Each row below holds a small network's activations on one input, seen along a few directions.
In each table, some parts of the input vary, and every possible input appears once, in random order.
Descriptions start from the smaller parts, as in this example, which fits no table here: one of 6 places along a line, together with either a single point or one of 11 places along a line or (one of 3 separate values, together with one of 8 places around a ring).
Shared parts are said once, and a part with two or three values counts as separate values.

Other details of the inputs vary at random and push rows far along three fixed directions, the same in every table; ignore that.

Rows:
x1: [ -7 -10  -4  -4  29  14  15  -1 -41 -66  14 -18]
x2: [-11 -24  10 -16 -13 -11 -28  -8  17  37   6  -5]
x3: [  5 -12 -15   5  10  25  20  -6 -42 -60  -4 -19]
x4: [ -6  28  -8   2   1  30  -8   9  20 -25  29 -13]
x5: [ 27  56 -18 -19   4 -33  39  14  32 -10 -31  12]
x6: [ 16  -2 -14   6  22  24   0   2 -47 -57  -1  -8]
x7: [ -6 -58 -17  15  26   9 -30   1  -9  -5  17 -27]
x8: [ 24 -10 -26  17  31   1  26  -6 -60 -44 -46  -1]
x9: [-26  57  26 -38 -29  12  -1   4  48   7  40  11]
x10: [ -9 -20 -15 -15  10  39  -7  -3 -24 -56  38 -26]
x11: [ 22  -9  24  38  39 -63   7   0 -78   0 -71  36]
x12: [  9  -2  24  -2  28 -72  42  10 -37   8 -64  31]
x13: [-13 -84  -1  31   7  -4 -58 -15 -11  67 -19  -6]
x14: [  5  62 -11 -12 -11   4  30  24  44 -12   4   4]
x15: [-28  18  26 -32 -14  16  -6  -4   6 -15  36   2]
x16: [ 24  43   4   7   0 -67  34   1  -3  38 -75  51]
x17: [-12  12 -27 -26 -12  34  16  -6  23 -26  25 -19]
x18: [  6 -21  -8   3  36 -15  39   7 -55 -55 -23 -10]
x19: [-13   9 -17 -19 -16  30  17   0  27 -31  28 -21]
x20: [-18 -18  17 -29  -8  34 -20 -13 -42 -37  33  -5]
x21: [ 26 -37  20  42  25 -16  39   3 109 100  51 -16]
x22: [-15 -62  10 -12  -1   2 -36 -18 -27  11   9 -17]
x23: [ -6  64  10 -10 -59  24  -9  -1  41  19  18  21]
x24: [-27 -67   0  -1  -1 -30 -31 -11  39  82  -9  -4]
x25: [  2  12 -13  30   3  38 -26   2 -20 -33  26 -15]
x26: [-11   1  19  -3 -18  39 -23  -1 -34 -15  18  -1]
x27: [-12 -51 -14  22  18   6 -17   9   2   7  12 -30]
x28: [ 16  69 -31   0 -21   9  24   5  36  -4  -7  12]
x29: [ -8 -17  14  -2  -6  -4 -39   2  15  39   6  10]
x30: [  8 -41 -23  44  15  14 -46   2 -18   4   9 -16]
x31: [ 43  41  59  -1  14 -27  99  -7  24  32   9  33]
x32: [ -2  -7  10  16 -14  -6 -46   1   9  44   5  15]
x33: [-13  -5  17 -23 -10  30 -21 -10 -31 -25  28  -1]
x34: [-13  -3  -6   1  13  34  -8   1 -11 -44  35 -25]
x35: [  4  21  19 -26   5 -77  60   4  13  17 -61  38]
x36: [ 16   1 -27  19  -9  46 -29  -8 -35 -40  20 -22]
x37: [-13 -12  22 -19   0  13  10  -6 -61 -42   4   0]
x38: [ -3  53 -19 -13 -33  31  12  10  67  -5  23  -5]
x39: [ 37 -27 -20  57  41 -44  26   0 -70 -25 -77  11]
x40: [-15 -55   9  25  -9 -23 -43  -1  38  83 -17   3]
x41: [-17 -49   2   1  -4   9 -29 -18 -16  29  -2  -7]
x42: [-15  -8  11  26 -24 -35 -43  17  72 107  -1  15]
x43: [  1  18 -20 -24 -12  26   2   0  21 -28  28 -24]
x44: [  7  28  28  -4  16 -32  17   5 -30  -9 -35  31]
x45: [ 26  37  16 -19   7 -76  35   7   5  27 -68  41]
x46: [ -9  56  17 -37 -35  -4  31  -1  31  -1  -1  21]
x47: [  2  68   7 -23 -54  17 -19  -1  37  19  22  16]
x48: [  3  33 -18  19 -18  33  -9  13  11 -14  24 -10]
x49: [-11 -95 -33  35  29  -7 -35  -7  10  46 -10 -33]
x50: [  7  19 -18 -32   2   0  28   1   4 -42   5 -13]
Description of these inputs: one of 2 separate values, together with either a single point or (one of 4 places along a line, together with one of 6 places around a ring).
Changing only the choice among 2 separate values turns x15 into x1. The same change can be made to x29. Which row results?
Answer: x6
Changing only the choice among 2 separate values turns x24 into x17. The same change can be made to x42. Which row results?
Answer: x48
Which other rows does x9 become when the place on the line of 4 takes its other values? List them by row number.
Answer: x11, x15, x44

Rows:
x51: [-12 -68  -1  17  17  20 -37 -11 -40  -5  13 -23]
x52: [ 17  51  -8 -23   9 -58  58  13  17  -8 -55  30]
x53: [  3 -63 -13  34   7  35 -31 -18 -40   0   6 -24]
x54: [ 14  43  -3  -3  17 -49  38  18  18  -5 -34  21]
x55: [ -9 -63  10  19  21 -70 -13   6  64 103 -21   4]
x56: [  3 -50 -10  44  24 -64 -22  17  69  99 -25   0]
x57: [-19 -83  15  38  -5   6 -89 -15 -47  51  -8  -3]
x58: [ 11   0   5   3  28   5  18  -3 -77 -68 -14  -1]
x59: [  2  56  27 -11 -19 -41  -1  10  12  32 -31  46]
x60: [ -7 -74 -19  31  19  -6 -38  -6 -16  21 -14 -22]
x61: [-12  56  20 -37 -34  54  10  -2  24 -31  64  -4]
x62: [-21  41  11 -42 -49  67  -5  -9  40 -14  72 -13]
x63: [ -9 -80   5  22  23 -10 -31  -7 -22  26  -3 -17]
x64: [ -8  -4  21  12 -11 -52 -36   6  24  78 -34  32]
x65: [  0   3 -11   1   0  36  -6  -5 -39 -52  13 -14]
x66: [ 22  43 -12  -6   6 -41  45  10  17  -2 -40  22]
x67: [  0 -10  23  -6   4  34  11 -14 -52 -40  23  -6]
x68: [  1  51  18 -22 -31 -38   3   1  11  34 -42  44]
x69: [-26   8 -14   1 -33  56 -51   8  68  22  73 -28]
x70: [ 15  -9  28   2  27   7  34 -12 -86 -57  -8   6]
x71: [-16   9 -13   5 -27  39 -39   7  66  27  58 -20]
x72: [ 22 -33  -4  31  26  21   5 -14 -85 -46 -18  -9]
x73: [ 17  36  15 -27   9 -53  65   1   2  -2 -45  31]
x74: [ -2  62  22 -41 -28  30  39  -5  14 -29  34  10]
x75: [-11 -64   2  16  18 -70 -17   9  65 100 -27   1]
x76: [ 13  29  18 -25   3 -42  60  -2   7   7 -33  27]
x77: [ -3 -18  -7  -7   2  36  -7 -14 -57 -52   7 -16]
x78: [ 13   3 -10   3  16  12  18  -6 -72 -68 -22  -3]
x79: [ -4 -21  -5  17  22 -55  -8  19  51  55 -20   5]
x80: [  7 -10 -13  21  14 -53  -1  15  59  62 -24   7]
x81: [ 18  45  -6 -15  17 -68  56  16  17  -2 -59  31]
x82: [-26  -1   9 -13 -25  32 -32   4  60  29  62 -17]
x83: [ 19  41   1   6   6 -34  35  13  39  22 -19  20]
x84: [-18 -38 -15  21 -26  34 -54  -3  75  71  47 -26]
x85: [-12  65  -1 -51 -41  50  16  -4  22 -40  42  -2]
x86: [ -3  -1   0  -4   6  31  -5  -5 -44 -51  17 -12]
x87: [ 28  50  -5  -2  11 -48  56  12  11  -3 -48  27]
x88: [-27  68  17 -39 -79  72 -46 -10  20  -3  55  10]
x89: [ 16  33   4 -20  20 -65  57   9   4   0 -55  30]
x90: [  3  33  -1 -16   6 -44  30  13  37  15 -23  17]
x91: [  5 -23 -18  13  10   9  -6  -5 -34 -22 -14 -11]
x92: [-17   4 -22  -5 -38  43 -36  -2  65  29  47 -22]
x93: [ 12 -42   7  15  43 -13  10  -8 -91 -47 -32  -1]
x94: [ 18 -34 -12  27  27  14  -1 -10 -83 -51 -21 -11]
x95: [ 18  37  -4 -10  22 -65  50  16  10  -4 -55  28]
x96: [  6   4   7 -21   1  25  23 -14 -65 -63  -3  -2]
x97: [-13  60 -15 -25 -42  55  -8   6  51 -18  55 -12]
x98: [-19  54   6 -35 -33  47  -6   5  46 -17  63  -7]
x99: [ 19  31  -2   7   6 -29  31   9  31  20 -20  16]
x100: [ -1 -57  10  15  25  16 -15 -11 -71 -32   2 -16]
x101: [  6  79 -12 -31 -40  43  28  -1  27 -35  25   3]
x102: [  2   4 -15   2  -3  39  -4  -6 -39 -49  10 -14]
x103: [  1 -34  17   1  11   8  10 -16 -45 -13  -1  -3]
x104: [ 12 -47  -8  37  23  24 -17 -10 -68 -31  -4 -18]
x105: [-18  56  -6 -30 -37  51 -10   8  49 -21  57 -10]
x106: [ 11   8  -9   8  13  30   8  -3 -66 -69  -1  -8]
x107: [ 14  42  -6  -5  14 -48  40  16  18  -5 -36  21]
x108: [  -2 -114  -19   61   28  -13  -57   -7   -8   62  -15  -28]
x109: [ -14 -112   11   39   28    6  -53  -14  -33   35   15  -28]
x110: [-39 -47 -13   2 -28  40 -72  -2  72  58  63 -36]
Changing only one part turns x74 into x76. The same change can be made to x65. Which row results?
Answer: x60
Changing only one part turns x67 into x70. The same change can be made to x99. Which row results?
Answer: x83
What is each input in this table made of?
Answer: one of 5 places along a line, together with either a single point or one of 11 places along a line
List by row number the other rows that have the place on the line of 5 in common with x88.
Answer: x62, x66, x75, x78, x81, x84, x89, x102, x103, x108, x110
Start at x85 and move only the place on the line of 5, one step at a time. The first step leads to x89. Which rows follow, in order?
Answer: x51, x93, x98

Rows:
x111: [ 15  -7  -1   3  31 -56  34   8  -2   7 -42  12]
x112: [  7   3  -2  -8   8  20  15  -6 -43 -50   3  -8]
x113: [ 16  46  19 -21  -6  14  33 -11 -71 -65 -16  22]
x114: [-11  28 -11 -12 -19  10 -10   8  38   3  15  -2]
x115: [ 15  20   8  -7  13 -44  36   3 -20  -5 -49  26]
x116: [ 2 23 -1 -2 -9 -6 13  7 47 23  9  4]
x117: [  1  62   3 -31 -20  46  27  -1   4 -54  40  -3]
x118: [ 21  37  24 -12  16 -67  51   7 -14   5 -56  42]
x119: [-21 -14 -12   0 -18  15 -36   3  48  33  27 -15]
x120: [ 24  16  -6  -2  27 -59  48   9 -10  -8 -57  21]
x121: [ -7  26  -3 -15 -20  39   0  -1  28 -12  42 -11]
x122: [  2  29  -8   4 -10  -7   4  12  46  21   5   5]
x123: [  8  -9   5   1  29 -57  31   7  -7   8 -43  15]
x124: [  4 -25 -14  18  19 -35  -9   9  11  23 -26  -1]
x125: [ -7 -36   6   8   2  22 -24 -11 -41 -12   6 -10]
x126: [ -7 -15  -8  15  -8  -2 -20   6  56  51  17  -9]
x127: [ -2  10   4  -9 -11  31  -4  -9 -39 -37   7  -1]
x128: [  6  12  12  -5  -8  22   0 -12 -58 -37  -4   8]
x129: [  8  -6   2   9   7  28   8  -7 -40 -37  10  -9]
x130: [ -5  27   0 -20  -9 -15  18   7  39  11   1   7]
x131: [-11 -16   9   5 -15 -17 -29   0  42  64   2   7]
x132: [-14  35  -3 -29 -31  53  -1  -4  10 -36  44 -11]
x133: [  9  72  20 -33 -19 -19  40   4  12  -8 -14  34]
x134: [-12 -22 -12   3  -6  -5 -22   5  56  45  16 -13]
x135: [ 16   6  -8   9  20 -36  24   7   0   4 -34  11]
x136: [-10  42   1 -22 -31  33  -7   0  13 -16  24   2]
x137: [-11 -38  -9   6  -3  40 -31  -9 -13 -12  32 -28]
x138: [  4 -93   2  48  39  10 -30 -12 -68  -6  -3 -25]
x139: [-10  32   1 -25 -16   6  13   5  34  -3  18   2]
x140: [ -5  32  11 -21 -14 -13  13   6  33  16   1  15]
x141: [-17 -39   9   4  -5  37 -37 -10 -26  -5  31 -17]
x142: [ -6 -27  -6   6   7 -12  -8  -1   4  15  -9  -5]
x143: [-13  -6 -10  10 -22  44 -34   0  35  17  47 -21]
x144: [ -2 -52   7  20  22 -46 -14   1   0  49 -32   6]
x145: [  8 -44   6  29  20   1 -26 -12 -90 -23 -29   1]
x146: [ -5  28  -9 -13 -23  39  -4   0  28 -11  37 -10]
x147: [-15 -14 -16   2 -15  15 -33   4  52  32  29 -18]
x148: [ -2 -95  -4  34  39   5 -32 -11 -64 -10  -4 -28]
x149: [  5 -18 -13  22  18 -36  -6  10  26  35 -22   2]
x150: [ -1 -23  -2  17  12 -35 -17   6   1  32 -31   8]
x151: [ 13   8  -1   6   5  26  16  -7 -45 -46   2  -4]
x152: [ 12  12  -5   0   9 -12  23   2  -2  -9 -14   5]
x153: [-14 -58  -6  20   3  44 -44 -10  -7   5  43 -33]
x154: [ -1  25   8  -6 -16 -23  -3   5  31  36 -11  20]
x155: [  0 -26  17  10   9 -35  -9  -1  -3  39 -22  14]
x156: [  3   5  -5  -7   2  20  10  -7 -46 -49  -4  -4]
x157: [-2 -8  1 10  0 -7 -3  5 40 34 12 -4]
x158: [ 14  49  -1 -19  -4  23  39  -3 -25 -58   5   5]
What is each input in this table made of?
Answer: one of 6 places along a line, together with one of 8 places along a line
Changing only the place on the line of 8 turns x119 into x139. The same change can be made to x154. Which row results?
Answer: x155
Changing only the place on the line of 8 turns x133 into x128. The same change can be made to x130. Which row results?
Answer: x156
Start at x131 and move only the place on the line of 6, one step at a time. The first step leads to x115. Which rows follow, in order?
Answer: x142, x134, x152, x151
